A small network was shown many inputs. Here are its activations along a few directions, one row for each input.
Each table varies a few parts of the input and shows all the possible inputs, shuffled.
A made-up example of a description, with smaller parts first: one of 3 separate values, together with either a single point or one of 11 places along a line or (one of 6 places along a line, together with one of 8 places around a ring).
Shared parts are said once, and a part with two or three values counts as separate values.
In the rows, zero is written as 128.

Other details of the inputs shift rows strongly along three fixed directions, in all tables alike. That doesn't count.

A family of inputs:
row 1: [125 169 102 131 136 137 133 180 111 126 143]
row 2: [ 47  49 184  52  76 120 107 130 112  24 132]
row 3: [143 122 236 176 114 162 186 112 213 175  96]
row 4: [182  85  61 184 133 128  77  34 151  92 106]
row 5: [137 132 220 166 149 123 191 102 196 167  93]
row 6: [163 105  71 207 159  98  97  29 111  88 118]
row 7: [139 133 102  92 122 155 108 154 125 167 134]
row 8: [132 148  93 115 108 151 138 181 128 133 125]
row 9: [118 161  94 116 159 124 148 153 103 149 150]
row 10: [133 140  87  91 132 154 128 157 144 150 137]
row 11: [129 153  87  86 160 116 128 147 125 157 124]
row 12: [123 161 101 133 138 136 139 182 115 130 154]
row 13: [ 48  83 198  53 130 100 125  96  87  34 131]
row 14: [ 58  57 191  28 132  91 111  96 114  52 129]
row 15: [109 153 106 120 145 122 122 150  88 169 146]
row 16: [143 127 219 166 119 160 185 111 210 157  95]
row 17: [141 121 235 200  92 158 199 136 195 157  96]
row 18: [158 204 113  86  69  81 135 130 135 157 181]
row 19: [126 171 103 111 155 127 133 149  89 148 131]
row 20: [121 138  96  94 148 115 108 146 114 180 131]
row 21: [188  88  71 206 110 126  83  55 122  77  99]
row 22: [ 41  71 196  72 104 106 104 129 100  20 149]
row 23: [172  70  75 190 121 125  59  36 141 116 113]
row 24: [130 166 116 131 129 139 119 177  94 139 139]
row 25: [132 114 202 192 101 152 204 138 204 138 114]
row 26: [178 108  84 222 136 112  78  57 109  70 116]
row 27: [136 152 112  93 153 122 124 145 115 176 118]
row 28: [128 145  85  89 162 116 133 149 128 160 135]
row 29: [135 133 105 115 101 151 122 179 109 151 134]
row 30: [129 154 116 133 128 137 117 179  95 145 151]
row 31: [122 154 109 115 149 125 127 149  84 165 147]
Description of these inputs: either a single point or (one of 5 places around a ring, together with one of 6 places along a line).
A walk changes only the place on the ring of 5. It starts at row 8 and steps to row 4. List the rest of the walk in order.
> row 11, row 6, row 1
A walk changes only the place on the line of 6. It starts at row 23 and steps to row 7. List the rest of the walk in order.
> row 3, row 16, row 4, row 10
Which other rows does row 25 become when the place on the ring of 5 takes its other values? List them by row number.
> row 9, row 10, row 12, row 28

A family of inputs:
row 32: [ 95  94 169  71 113 119 146 135 144 118 126]
row 33: [148 124 165 152 127 123 149  87 151 145 109]
row 34: [108 139 191  92 142 122 164 127 166 136 134]
row 35: [118 152 126 138 146 143 151 179 144 169 124]
row 36: [145 153 125 108 135 141 162 160 152 176 118]
row 37: [141 162  90 109 120 135 142 177 117 142 140]
row 38: [130 146  95 117 109 154 121 182 117 156 155]
row 39: [178 117 104 183 138 151 123  88 165 151 113]
row 40: [130 160 121 134 111 136 164 174 145 162 135]
row 41: [122 165 199 138 118 128 167 148 147 145 140]
row 42: [151 136 111 205 163 113 127  85 142 153 129]
row 43: [140 149  79  67 127 133 107 161  93 149 121]
row 44: [126 163 132 133 156 135 172 161 129 169 131]
row 45: [128 154 141 140 140 168 146 175 121 167 122]
row 46: [118 136  97 118 141 156 122 180 107 165 143]
row 47: [126 129  72  73 126 150  96 165 109 158 144]
row 48: [ 90 112 180  94 129 127 150 147 112  96 115]
row 49: [168 129 102 207 118 127 122 107 161 136 123]
row 50: [160 137 139 176 111 135 127 129 142 129 119]
row 51: [122  78 141 167 103 130 116  76 154  64 130]
row 52: [124 114 168 157 100 111 140  96 131 108 131]
row 53: [146 156 116 171 162 122 126 111 120 148 125]
row 54: [136 136  64 149 154 116 116 115 102 141 132]
row 55: [111  95 162 156 139 109 147  96 132 118 129]
row 56: [150  95 152 191 124 145 140  73 191 140 108]
row 57: [177 136  72 181 115 123 110 102 118 120 117]
row 58: [103 113 193 103 107 155 147 142 156 144 119]
row 59: [ 83 126 180  91 156 114 150 134 127  96 141]
row 60: [119  89 145 110 118 141 110  86 143  80 110]
row 61: [128 172  74  88 119 126 119 162  85 127 145]
row 62: [119 167 175 137 154 132 159 155 127 166 131]
row 63: [138 158  79  90 110 132 112 176  82 128 137]
row 64: [149 147  97 170 120 118 139 115 136 145 138]
row 65: [121 111 170 155 140 117 146  94 122 107 114]
row 66: [116  98 134  80 133  99  82  72 105  68 130]
row 67: [132 159 142 138 143 149 144 180 125 166 116]
row 68: [ 88 120 140  61 114 110 136 137 108  64 149]
row 69: [122 157 191 137 108 132 180 149 143 144 131]
row 70: [ 87 106 113  49 109 138 103 152  99  47 152]
row 71: [135 161 140 140 103 143 138 182 134 167 132]
row 72: [111 103 126  79 135 100  87  70 113  64 128]
row 73: [128  77 157 170  92 132 105  77 135  72 126]
row 74: [137 147  70  67 140 137 103 167 117 141 130]
row 75: [139 108 156 153 126 115 151  89 162 155 123]
row 76: [ 76 122 190  96 138 112 135 134 111 110 138]
row 77: [135 167 131 138 110 167 150 176 139 154 132]
row 78: [177 129  81 186 113 148  93 106 114 122 127]
row 79: [ 88  89 144  47 116 118 107 141 128  93 133]
row 80: [150 145 105 148 147 116 121  98 152 166 133]
row 81: [149 136  63 106 138 107  65 100  89 142 139]
row 82: [139 140 133 173 148 125 150 106 127 140 113]
row 83: [142 111 158 179 107 125 138 122 164 128 131]
row 84: [114  64 129 139 125 102  93  72  96  60 111]
row 85: [126 151  81  69 125 123 105 150  88 163 136]
row 86: [115 133 176 119 124 140 166 151 187 162 115]
row 87: [153 129  52 129 105 116  80 129  78 118 135]
row 88: [106 124 186 144 136 138 166 168 158 158 125]
row 89: [ 81 113 174  97 131 153 143 147 125  90 120]
row 90: [119  73 161 169 128 114 104  80 128  79 107]
row 91: [144 129  39 103 139 110  90 101 103 134 133]
row 92: [100 122 183 117 141 132 181 153 146 120 118]
row 93: [141 134  80 150 160 109  97 117  98 150 148]
row 94: [170 115  63 159 133 119 107  87 140 147 112]
row 95: [ 98 129 177 144 136 160 173 160 162 152 125]
row 96: [119 159 141 137 139 132 156 162 111 183 129]
row 97: [ 99 123 186 119 144 138 166 160 154 117 119]
row 98: [ 84 105 170  95 139 150 148 149 132  90 130]
row 99: [106 149 191 114 125 120 168 143 154 115 150]
row 100: [109  61 131 144 125 127  81  74 101  59 119]
row 101: [156 116  66 183 148 119 113 100 119 136 116]
row 102: [117 170 157 136 124 125 164 155 155 159 152]
row 103: [130 115 160 131 127 117 145  79 151 114 109]
row 104: [123 140  95 114 141 131 135 177 102 167 135]
row 105: [166 130 113 207 149 135 122 104 141 138 101]
row 106: [137 119 157 175 110 113 155 104 150 135 139]
row 107: [132 165  75  92 115 138 103 181  99 121 136]
row 108: [159 135  44 126 126 124  81 135 102 100 139]
row 109: [142 153 138 116 124 168 140 162 142 179 119]
row 110: [180 127 106 181 130 129 130  84 153 153  96]
row 111: [127 160  97 113 144 139 139 173 100 152 118]
row 112: [ 85 136 152  64 116 109 118 133 105  64 150]
row 113: [164 138  71 128 135 134  92 119 126 139 110]
row 114: [111 109 162 131 109 100 107  89 117  80 144]
row 115: [134 149  93 112 109 129 133 179 112 158 147]
row 116: [149 127  55 104 145 104  71 102 100 143 149]
row 117: [ 88  94 122  28 107 113  95 134  90  84 126]
row 118: [ 79 114 125  47 115  97  95 139  88  69 171]
row 119: [127  65 129 119 113 107  73  65 126  69 110]
row 120: [147  97 160 162 135 111 150  54 170 112 111]
row 121: [184 125 117 184 131 134 111  92 154 154  99]
What is each input in this table made of?
> one of 3 separate values, together with one of 5 places along a line, together with one of 6 places around a ring
The inputs of row 100 and row 45 match in every part but the place on the ring of 6. If row 96 is changed in the same way as row 100 into row 45, which row does it become?
> row 65
The inputs of row 41 and row 99 match in every part but the place on the ring of 6. If row 43 is changed in the same way as row 41 into row 99, which row does it become?
> row 36
Which other rows does row 82 become when the choice among 3 separate values takes its other values? List them by row number.
> row 61, row 103
Which other rows does row 104 become when the place on the ring of 6 takes its other values? List them by row number.
> row 48, row 84, row 92, row 101, row 111
Which other rows does row 56 become when the place on the line of 5 takes its other values? List them by row number.
> row 80, row 86, row 91, row 94

A family of inputs:
row 122: [156 114 154 203 129 157 135 101 163 128  90]
row 123: [138 155  86 119 179 127 122 164 108 192 116]
row 124: [ 78  89 182  43  95 115 121 119 114 104 140]
row 125: [152 102  81 159 164 136  87  80 125  93 120]
row 126: [140 120 211 196 112 120 191  94 161  95 104]
row 127: [134 174 148 150 114 144 146 163 126 141 129]
row 128: [154 196 106 105 142 150 149 175 155 200 144]
row 129: [159 102 162 192 112 126 149  69 199 125 126]
row 130: [190 138  91 178 112 133  98  84 148 139 108]
row 131: [150 105 111 147 135 139 131 110 120  99  92]
row 132: [153 126 145 204 158  86 131  71 134 135 120]
row 133: [156 183 138 111 111 148 185 177 154 188 112]
row 134: [ 71  86 168  64 124 139 122 150  95 116 128]
row 135: [113 110  61  58  98 110  94 148 109  97 149]
row 136: [ 74 107 227 104  98 121 134 138 126  79 141]
row 137: [110 139  76  78 145 112  82 130  75  65 161]
row 138: [ 95 109 187  70 136  92 141 108 147 111 123]
row 139: [ 69  81 198  93 125 145 156 141 157  72 130]
row 140: [163 177 107 123 110 150 115 175 135 214 136]
row 141: [133 181 126 139 122 139 146 186  95 217 151]
row 142: [120 133  99 129 128 151 148 193 137 165 128]
row 143: [156 100  62 154 135 140  50 109  92 123 117]
row 144: [148 105  91 183 125 110  98  77 118  75 149]
row 145: [ 96 137 196 138 156 150 199 144 171 169 110]
row 146: [157 114  65 141 141 102  95  49 125 117 125]
row 147: [ 96 140 114  99 142 105 128 119  93 100 147]
row 148: [ 98 135  61  77 110 110 103 183  76  96 163]
What is each input in this table made of?
> one of 3 separate values, together with either one of 4 places along a line or one of 5 places along a line
The inputs of row 147 and row 146 match in every part but the choice among 3 separate values. If row 148 is changed in the same way as row 147 into row 146, which row does it become?
> row 135
List by row number the other rows that have the choice among 3 separate values in common with row 131.
> row 122, row 123, row 125, row 134, row 139, row 142, row 143, row 145
A walk changes only the place on the line of 4. It starts at row 141 and steps to row 136. List the rest of the walk in order.
> row 127, row 126
Which other rows does row 128 become when the choice among 3 separate values takes its other values? List them by row number.
> row 125, row 137
